Each row has a name. After each piece below comes the name of the row it's from, unless a question asks for something else. Each question is about the rows just above it. Places in a row count from 1.

M: [184 146 137 149 150  86]
J: [ 94 161  87  65 101  97]
T: [134 130 130 141 120 104]
P: [144 149 170 182 149 109]
D: [167 161 146 146 130  77]
Z: [169 170 145 161 147  96]
L: [138 138 149 138 138 135]
K: [164 165 148 150 133  52]
N: [138 164 146 141 121 115]
Row and place where [130 130 141] starts:
T, 2
Where does [138 149 138 138 135] start? Give its row and place.
L, 2
How many times does L hold [138]?
4

Dos: [113 114 110 147 148 148 128 156  81 125 111 123 155 125 153 128 107 114
  99 128  97 140 148 110]
Tem: [111 136 147 128 113 130 104 140 113 109 108 149 116 136 109 132 118 143
 131 125 126 115 123 147]
lupu: [130 127 125 128 127 123 123 131  95 130 130 126 122 130 128 127 127 125
 126 125 126 129 121 128]
Gosoz: [130 116 122 130 136 116 123 133 126 133 140 120 134 143 124 117 118 125
 121 124 120 140 112 127]
lofef: [130 116 122 137 140 119 123 133 128 135 143 120 131 147 124 115 116 125
 121 121 115 146 115 127]
sav: [130 132 132 121 145 123 154 121 132 128 130 128 119 130 121 127 138 131
 139 125 140 124 137 133]
Times [110] occurs in Dos:
2
Count of [148] in Dos:
3
Times [128] occurs in lupu:
3
Count of [121] in sav:
3

zor: [127 137 154 127 113 132 155 136  95 158 108 114 125 159 155 155 112 132
  96 139 119 141 122 106 104 123 128 101 132 169 132 149 109 123 156 187
  69 142  79 137 122 142 141 102]
Zabol: [105  75 182 150 128 139 166 133 110 127 104 178 134 117 147 145 108 149
  95 112 129 158 113 175 129 132 169 129 106 160 129 115 139 144 162 126
 123 129 107  76 134 111 105 137]
tiduf: [ 84 111 132 142 167 126 157 136 111 132 142 156 143 132 127 182 125 101
 114 139 135 127 156  73 119 127 135 100 178 157 141 146  86 125 172 162
  65 113  69 159  99 136 107 110]
lepu: [101 140 128 149 163 128 181 132 101 140 118 137 146 105 118 176 117 122
 125 150 120 157 150 119 111 136 120 118 139 167 109 149 109 101 107 186
  80 123  99 130 145 137 109  75]
Tuzop: [124 134 127 118 138 152 170 113 128 129  97 150 141 151 137 172 140  98
 130 134 126 135 140 104 122  76 137  92 102 181 114 134  77 126 143 139
  85 134 104 137 129 149  97 120]
nid: [ 80  70 151  95 158  98 103  74 113 132  54 171 115 165 156 130 145 128
  64  95 130 137 102 148 127 114 146 134 190 128 101 154 133 165 160  74
 128 112 120 123  92 129 126 109]
sopif: [125  77 103 153 120 103 150  95 125 139 106 169 108 159 155 155  86 133
  73 110 131 122 110 148 137 108 147 137 145 155 113 146 140 166 126 117
 156 120 130  85 131 137 152  95]
mon: [ 99 105 150  82 115 136 156  84 130 107 123 142 110 150 146 128 166 145
  85 131 153 150 102 123 168 102  93 109 160 178 156 132 128 116 156 114
 139 127 136 128 120 144 143 139]
vupod: [ 98  59 147 123 128 137 154  77 147 131  80 152 125 155 126 143 105 159
 111  84  97 130 121 147 103 173 133 151 152 159 113 121 134 115 162 138
 161 141 122  85 131 142 121 103]
Where does [128 137 154] start? Give its row and place.
vupod, 5
How many times does mon hold [156]?
3
[125  77 103 153 120 103 150  95 125 139 106 169 108 159 155 155  86 133
  73 110 131 122 110 148 137 108 147 137 145 155 113 146 140 166 126 117
 156 120 130  85 131 137 152  95] is in which row?
sopif

rekop: [131 128  91 159]
Gipos: [196 196 196 196]
Vitif: [171 159 128  91]
vud: [160 123 105 190]
[128  91 159] begins in row and place
rekop, 2
Times [160] occurs in vud:
1
Row and place where [131 128  91] starts:
rekop, 1
Times [196] occurs in Gipos:
4
Row and place where [160 123] starts:
vud, 1

Gup: [145  97 116 143 112 132 122 131 115 136 149 133 132 155 154 170 147 108
 140 153 118 126 124 116 146 163  90  99 131 139 111 136 146 130 126 112
 118 135 121 149 123 200 122 128 125 122 169 144]
Nisot: [144 132 111 129 100 130 119 119 127 135 132 125 129 139 143 127 146 132
 143 127 129 122 125 119 153 119 121 130 133 140 122 139 126 139 124 119
 128 120 130 138 142 150 121 104 135 133 142 137]
Vug: [148 156 101 127  84 130 116 114 143 139 130 121 129 140 142 114 160 165
 152 107 136 120 123 118 167 104 145 154 136 145 131 153 121 148 121 119
 139 113 146 142 155 149 103  91 152 117 127 136]
Kuzi: [111 127 148 121 161 125 132 136 124 120 120 127 125 112 107 114 106 117
 110 126 130 134 134 146  97 122 145 129 122 114 134 113 122 116 133 146
 126 131 122 129 111  91 148 150 119 138 103 115]
Row and place where [145  97 116 143 112 132 122 131 115 136 149] starts:
Gup, 1
How many times does Kuzi hold [132]?
1
Count of [133] in Nisot:
2

